A small network was shown many inputs. Here are its activations along a few directions, one row for each input.
Each table varies a few parts of the input and shows all the possible inputs, shuffled.
Descriptions start from the smaller parts, as in this example, which fits no table here: one of 3 separate values, together with either a single point or one of 11 places around a ring or (one of 4 places along a line, together with one of 5 places around a ring).
Shared parts are said once, and a part with two or three values counts as separate values.

Table:
R1: [607,793,-763,679,-513,35,-96,-241,188,-254,176,-44]
R2: [633,899,-610,713,-550,66,-34,-148,141,-216,210,-102]
R3: [561,689,-621,795,-515,141,-265,-221,346,-265,286,-64]
R4: [-387,85,327,-369,182,456,146,-205,-126,-29,-290,196]
R5: [698,-86,-377,862,-412,-558,240,-17,278,99,773,-672]
R6: [-317,-164,128,-569,170,153,-19,-109,-171,-119,-386,197]
R7: [650,-185,-529,824,-483,-601,79,-30,234,12,770,-671]
R8: [-312,-70,409,-386,220,225,59,-71,-103,-46,-297,182]
R9: [-279,-288,375,-282,407,69,-126,91,7,141,-202,114]
R10: [-329,-371,239,-316,317,14,-270,86,-31,40,-209,120]
R11: [-379,67,198,-479,105,411,162,-136,-241,-86,-352,172]
R12: [-383,-19,65,-545,128,383,78,-249,-190,-103,-390,220]
R13: [-270,-204,420,-405,243,317,-27,-123,-24,-55,-271,202]
R14: [-310,-81,267,-501,138,180,68,5,-225,-108,-354,154]
R15: [-302,-472,242,-293,221,-109,-240,332,-9,193,-47,254]
R16: [701,75,-503,723,-488,-687,324,78,12,41,699,-714]
R17: [690,-56,-682,695,-449,-726,250,-28,58,15,682,-650]
R18: [607,781,-475,824,-444,184,-93,-223,389,-172,297,-68]
R19: [574,891,-450,800,-451,122,-37,-173,292,-161,267,-77]
R20: [-277,-272,247,-354,221,-191,13,463,-190,223,-142,222]
R21: [-405,-129,217,-419,112,498,-74,-264,-90,-127,-282,221]
R22: [-302,-259,98,-441,347,-96,-110,103,-142,57,-317,124]
R23: [-303,-176,239,-377,317,-66,-24,217,-198,75,-291,87]
R24: [-327,-290,290,-437,144,265,-179,-129,-67,-153,-282,206]
R25: [653,60,-341,819,-409,-616,318,42,162,99,743,-683]
R26: [-248,-391,387,-250,309,-51,-93,339,29,297,-42,252]
R27: [-296,-265,387,-237,287,-134,-1,385,-65,294,-81,243]
R28: [-319,-161,374,-263,386,-14,-38,138,-83,141,-234,105]
R29: [-279,-363,107,-422,252,-220,-75,344,-134,206,-170,260]
R30: [-352,-40,335,-388,206,548,66,-255,-45,-39,-263,212]
Question: What is each input in this table made of?
Answer: one of 5 places around a ring, together with either one of 2 separate values or one of 4 places along a line
Question: Changing only the place on the ring of 5 turns R23 into R28. The same change can be made to R11. Which row results?
Answer: R4
Question: Change only the choice among 2 separate values in R3. List by row number the other rows that result.
Answer: R7
Question: Change only the place on the line of 4 in R22. List by row number the other rows that result.
Answer: R6, R12, R29
Question: Start at R30 and move only the place on the line of 4, one step at a time. The first step leads to R13. Which rows follow, in order?
Answer: R9, R26

Table:
R31: [93,-37,-50,-13,-142,27,247,-258,-87,-123,93,-272]
R32: [68,293,-131,75,-160,285,49,-314,21,-172,-28,-9]
R33: [55,147,-104,49,-165,199,170,-294,-31,-170,14,-149]
R34: [80,317,-111,157,-82,103,-184,55,85,-52,-56,196]
R35: [-773,-422,636,-946,550,380,-71,58,-259,59,-617,456]
R36: [88,350,-125,113,-91,255,-108,-158,97,-147,-104,111]
R37: [79,-145,22,147,52,-249,-91,259,82,161,139,29]
R38: [52,-251,3,59,-3,-276,30,162,18,123,188,-144]
R39: [87,216,-95,165,24,-62,-217,272,117,113,-17,242]
R40: [67,71,23,203,95,-195,-224,349,132,183,59,151]
R41: [54,-326,-27,8,-10,-281,164,7,-93,56,190,-311]
R42: [48,-214,-41,-16,-67,-186,236,-138,-82,-31,140,-300]
Question: What is each input in this table made of?
Answer: either a single point or one of 11 places around a ring
Question: Start at R37 and move only the place on the ring of 11, one step at a time. The first step leads to R40. Which rows follow, in order?
Answer: R39, R34, R36, R32, R33, R31, R42, R41, R38

Table:
R43: [179,-44,-120,-93,-164,96,239,-313,-66,-175,166,-223]
R44: [166,232,-230,251,39,-1,-241,225,207,180,97,243]
R45: [139,532,-130,197,-139,306,-48,-105,36,-173,-111,20]
R46: [171,433,-117,231,-78,42,-91,20,152,-10,-59,226]
R47: [150,-311,11,142,27,-424,46,190,58,136,180,-280]
R48: [-591,-402,698,-626,546,489,-146,-70,-31,77,-390,392]
R49: [96,124,-155,47,-298,221,123,-351,0,-237,-34,-76]
R50: [30,419,-204,153,-185,306,-42,-371,51,-261,-72,-33]
R51: [2,-302,-23,84,-31,-340,296,-3,-48,29,253,-391]
R52: [76,-89,-20,226,-20,-357,-187,361,114,207,212,-85]
R53: [130,-291,-9,6,-110,-210,331,-254,-215,13,233,-392]
R54: [128,4,-90,320,21,-212,-243,446,116,166,173,153]
R55: [-676,-306,389,-938,392,85,-36,227,-371,48,-647,444]
Question: What is each input in this table made of?
Answer: either one of 2 separate values or one of 11 places around a ring
Question: List by row number the other inputs of the same sort as R55.
Answer: R48
